These are the activations of a small neural network, seen along a few directions. Each row is one input.
Each table varies a few parts of the input and shows all the possible inputs, shuffled.
Descriptions start from the smaller parts, as in this example, which fits no table here: one of 6 places along a line, together with either a single point or one of 9 places around a ring or (one of 2 separate values, together with one of 8 places around a ring).
Shared parts are said once, and a part with two or three values counts as separate values.

Table:
R1: [-.03, -.09, .35, .44, -.01, .70, .18, .85, .01, -.09, -.05, -.39, .38]
R2: [.29, -.09, -.23, .11, -.15, -.34, -.36, -.63, -.27, -.34, -.18, -.61, .32]
R3: [.35, .06, .31, -.52, .21, -.15, -.49, -.36, -.70, .12, -.07, -.40, -.17]
R4: [.43, .12, -.38, .27, .16, -.48, -.39, -.62, -.14, -.01, -.60, .14, .35]
R5: [.17, .04, -.65, .26, -.27, -.60, -.38, -.53, -.01, -.13, -.28, .55, -.27]
R6: [-.07, -.21, -.24, -.23, .06, -.62, -.54, -.15, -.16, -.32, .41, -.48, -.71]
R7: [-.15, .19, .35, .04, .04, .39, .60, .71, .18, -.16, -.26, .01, .62]
R8: [.47, -.22, -.28, -.02, -.12, -.58, .07, -.72, .16, .41, -.06, .60, -.52]
R9: [-.54, .32, .06, .12, -.21, .21, .24, .64, .61, .35, .36, .17, .22]
R10: [-.45, .20, .17, -.16, .16, .51, .52, .32, .56, .34, -.51, .03, .69]
R11: [-.63, -.10, .34, .56, -.14, .36, .06, .72, .28, .00, .38, -.14, -.10]
R12: [.54, -.18, -.16, -.34, .19, -.25, -.51, -.08, -.34, -.45, .00, -.70, -.22]
R13: [-.15, -.51, .27, .17, .38, .76, .27, .65, -.30, -.34, .25, -.07, .50]
R14: [-.75, .18, .35, .16, -.09, .05, .49, .59, .44, -.07, .18, .25, .14]
R15: [-.69, .15, .00, -.17, -.25, .41, .45, .36, .76, .16, -.16, .48, .08]
R16: [-.57, -.54, .18, .23, .10, .54, .17, .61, -.05, -.38, .65, .29, -.05]
R17: [-.14, -.15, -.40, .17, -.43, -.59, -.37, -.62, -.12, -.33, .19, -.30, -.24]
R18: [.90, -.15, -.11, -.07, .16, -.34, .07, -.73, .01, .40, -.42, .29, .03]
R19: [-.12, .35, .14, .07, .07, .43, .34, .68, .38, .39, -.04, -.18, .76]
R20: [.10, -.01, .06, -.54, -.22, -.28, -.48, -.27, -.56, -.01, .25, .02, -.80]
R21: [.74, .34, .01, -.30, .32, .06, .03, -.71, -.45, .22, -.20, .06, -.23]
R22: [.31, .29, -.15, -.25, .04, -.19, .03, -.70, -.30, .22, .16, .37, -.79]
The inputs of R11 and R1 match in every part but one. If R5 is changed in the same way as R11 into R1, which row does it become?
Answer: R4
What do these inputs look like to the network?
Answer: one of 2 separate values, together with either one of 5 places along a line or one of 6 places around a ring

Table:
R23: [-.13, -.34, -.05, .21, .04, .35, .26, .22, .10, -.09, .26, .31, -.04]
R24: [.42, .07, .19, -.38, -.01, .10, -.18, -.12, -.45, .04, -.08, -.33, -.17]
R25: [.44, -.21, .01, .22, .32, .16, -.06, -.25, -.39, -.03, .05, .00, .07]
R26: [.52, -.21, .08, .10, .32, -.09, -.20, -.02, -.24, .14, -.02, -.19, .00]
R27: [-.39, .21, .28, -.06, .04, .19, .15, .40, -.08, -.26, .00, -.13, .17]
R28: [-.02, -.06, -.04, .40, -.06, -.23, -.01, -.35, -.10, .06, .24, .33, -.30]
R29: [.06, -.26, -.29, .38, -.16, -.13, -.13, -.21, -.02, -.39, -.02, -.01, .16]
R30: [-.26, .32, .22, -.04, -.13, .39, -.13, .51, -.02, -.04, .04, -.27, .09]
R31: [.29, .05, .10, -.40, .35, .02, -.10, -.18, -.48, -.13, -.05, -.12, -.08]
R32: [-.08, .48, .06, .12, .02, .26, .37, .26, .35, .39, -.37, .28, .70]
R33: [-.07, .24, .02, -.18, -.31, -.25, -.21, -.21, -.14, .16, .14, .05, -.53]
R34: [.05, -.06, .03, .29, -.06, -.49, -.14, -.12, .06, .25, .17, .14, -.37]
R35: [-.29, -.13, .14, -.39, -.03, .17, .28, .24, .07, -.26, .13, .17, -.21]
R36: [.11, .02, -.39, -.03, -.17, -.22, -.31, -.04, .14, -.19, .03, -.43, .02]
R37: [-.07, -.12, .09, -.18, -.14, .15, .20, .30, .32, .03, .30, -.16, -.19]
R38: [.09, .41, -.13, .03, -.07, -.29, .26, -.47, .35, .55, -.38, .52, -.08]
R39: [.04, .11, .04, -.19, -.11, .23, .56, .05, .56, .34, -.29, .53, .27]
R40: [.57, .26, -.05, -.18, .31, .10, .18, -.39, .07, .42, -.55, .20, .30]
R41: [-.17, -.05, .16, -.36, -.28, .31, .09, .31, .14, -.07, .14, .00, -.30]
R42: [-.19, .18, .02, -.21, -.05, -.38, -.05, -.29, -.17, -.05, .14, .22, -.45]
R43: [-.10, .03, -.31, -.23, -.06, -.21, -.25, -.12, -.10, -.47, -.11, -.08, .01]
R44: [.51, .04, .02, -.20, .23, .01, -.15, -.10, -.26, .16, .10, -.46, -.07]
R45: [.20, -.24, .10, -.13, .42, .10, -.12, -.35, -.47, -.01, -.05, -.06, .10]
R46: [-.48, -.03, .17, .19, .21, .30, .08, .28, -.13, -.07, .03, -.05, .37]
R47: [-.26, -.06, -.04, .06, .13, -.23, -.16, -.43, -.16, .11, .16, .31, -.27]
R48: [.02, .06, -.23, -.21, -.41, -.13, -.35, -.06, -.06, -.31, -.15, -.30, -.08]
R49: [.19, .22, -.38, -.01, -.19, -.18, .13, -.33, .41, .09, -.64, .20, .39]
R50: [.13, -.26, -.22, .27, -.16, -.38, -.27, .02, .15, -.23, -.10, -.21, .09]
R51: [-.37, -.41, .13, -.13, .05, .24, .28, .08, .05, -.12, .13, .22, -.03]
R52: [-.17, .25, .14, .14, .01, .22, -.01, .50, .16, .06, .20, -.43, .19]
R53: [-.16, -.01, .17, .43, .10, .10, -.02, .61, .12, .08, .09, -.18, .28]
R54: [-.24, -.05, .16, .53, .02, .29, .22, .36, -.06, -.11, .11, -.03, .33]
R55: [-.04, -.34, .05, .11, .04, .11, .10, .44, .28, .08, .20, .13, -.11]
R56: [.01, .18, -.04, .00, -.15, -.39, -.10, -.22, .05, .26, .28, -.12, -.44]
R57: [-.18, -.29, -.21, .04, -.07, -.19, -.20, -.31, -.09, -.38, -.13, -.06, .19]
The inputs of R56 and R52 match in every part but one. If R34 is changed in the same way as R56 into R52, which row does it become?
Answer: R53
What do these inputs look like to the network?
Answer: one of 5 separate values, together with either a single point or one of 6 places around a ring
A walk changes only the place on the ring of 6. It starts at R50 and steps to R36. List the rest of the walk in order.
Answer: R48, R43, R57, R29
Which other rows does R27 become when the choice among 5 separate values takes its other values? List them by row number.
Answer: R31, R35, R42, R43

Table:
R58: [.41, -.04, .04, .00, .02, .49, -.11, .54, -.02, -.19, -.36, -.45, .55]
R59: [.47, -.46, -.01, -.30, .19, .10, -.35, -.15, -.54, -.32, .17, -.35, -.22]
R60: [.17, -.07, .25, -.13, .12, .86, .31, .38, -.15, -.12, -.26, .16, .42]
R61: [.12, -.01, .10, .06, .36, -.03, -.37, -.04, -.56, -.28, -.17, -.56, .40]
R62: [-.55, -.08, -.15, .46, -.04, -.41, -.43, .13, -.14, -.34, .08, -.16, .15]
R63: [-.01, .06, .46, -.58, .23, .39, .40, .30, -.05, .10, .12, -.24, -.03]
R64: [-.29, -.48, -.18, .33, .07, -.43, -.41, -.01, -.16, -.20, .43, .06, -.47]
R65: [-.51, -.11, .03, .29, -.27, .43, .43, .37, .42, -.19, .18, .38, .20]
R66: [-.40, .06, .07, .04, -.37, -.06, .03, .05, .05, -.06, .64, -.13, -.70]
R67: [-.76, .07, .25, .02, .14, -.13, .32, .42, .37, .22, .47, .17, -.25]
R68: [.38, .20, -.33, .16, -.21, -.18, .15, -.18, .49, .21, -.48, -.05, .46]
R69: [.03, .17, -.02, .25, .11, .04, .56, -.36, .31, .52, -.33, .56, .37]
R70: [.21, .21, -.39, .02, -.08, -.47, -.28, -.57, -.11, -.14, -.50, .03, .22]
R71: [-.32, -.06, -.12, .57, -.14, -.06, -.18, .68, .35, -.05, .01, -.01, .40]
R72: [.30, .11, .30, -.42, .00, .36, -.11, .05, -.52, .02, .29, -.31, -.40]
R73: [.48, -.21, -.36, -.11, .01, -.51, -.29, -.72, -.11, -.01, -.14, .27, -.39]
R74: [-.03, .28, .02, -.45, .07, -.08, .21, -.18, .32, .49, -.25, .52, -.15]
R75: [.29, .36, .03, -.21, -.21, -.30, .11, -.71, .05, .35, .11, .11, -.55]
The inputs of R66 and R65 match in every part but one. If R75 is changed in the same way as R66 into R65, which row does it become?
Answer: R69
What do these inputs look like to the network?
Answer: one of 3 separate values, together with one of 6 places around a ring
Which other rows does R59 become when the place on the ring of 6 takes its other values? List them by row number.
Answer: R58, R60, R61, R63, R72
Which other rows does R61 become when the choice among 3 separate values takes its other values? List them by row number.
Answer: R62, R70

Table:
R76: [-.54, -.03, .14, .38, .00, .35, .52, .41, .36, .06, .11, .48, .27]
R77: [-.12, -.07, .15, .13, .17, .46, .33, .44, .28, .14, -.21, .07, .60]
R78: [-.32, .15, .10, .04, -.14, .24, .43, .56, .57, .16, -.01, .30, .14]
R79: [-.19, -.06, .26, .34, .17, .52, .47, .39, .12, .00, -.14, .16, .62]
R80: [-.42, -.35, .35, .10, .03, .51, -.18, .95, -.32, -.61, .54, -.75, .13]
R81: [.20, .07, -.14, .05, -.06, -.57, -.23, -.53, -.06, .22, .11, .00, -.45]
R82: [.18, -.13, -.39, -.12, -.25, -.48, -.25, -.66, -.02, -.13, -.02, .09, -.40]
R83: [.01, .00, -.16, -.37, -.02, -.44, -.24, -.58, -.25, -.08, .01, .16, -.51]
R84: [.49, .12, -.28, .05, .02, -.45, -.40, -.55, -.26, -.01, -.34, -.14, .04]
R85: [-.11, .35, .25, -.10, -.04, .57, .36, .48, .23, .19, -.24, -.08, .50]
R86: [-.77, -.33, .25, .17, -.14, .36, -.15, .95, -.08, -.56, .75, -.45, -.23]
R87: [-.46, .37, .14, -.05, -.22, .40, .40, .48, .48, .24, .01, .24, .16]
R88: [.63, -.12, -.02, -.17, .25, -.19, -.33, -.52, -.54, .07, .04, -.13, -.33]
R89: [.54, .07, -.07, .01, .17, -.42, -.26, -.53, -.29, .17, -.09, -.31, -.10]
R90: [.29, -.13, -.10, -.12, .02, -.35, -.29, -.52, -.32, .14, .23, .17, -.69]
R91: [.02, .13, .21, -.01, .04, .41, .40, .56, .33, .10, -.26, -.02, .48]
R92: [-.46, -.04, .03, .18, -.01, .28, .37, .45, .52, .20, .05, .40, .26]
R93: [.51, -.13, -.31, -.16, -.02, -.32, -.28, -.65, -.25, -.19, -.23, -.22, -.05]
R94: [.16, .13, -.36, .08, -.21, -.60, -.38, -.55, -.03, .05, -.13, .17, -.30]
R95: [.35, .00, -.08, -.41, .21, -.29, -.27, -.58, -.47, -.14, -.19, -.14, -.16]
What do these inputs look like to the network?
Answer: one of 2 separate values, together with either a single point or one of 4 places along a line or one of 5 places around a ring
Which other rows does R78 become when the place on the line of 4 takes its other values? List them by row number.
Answer: R76, R87, R92
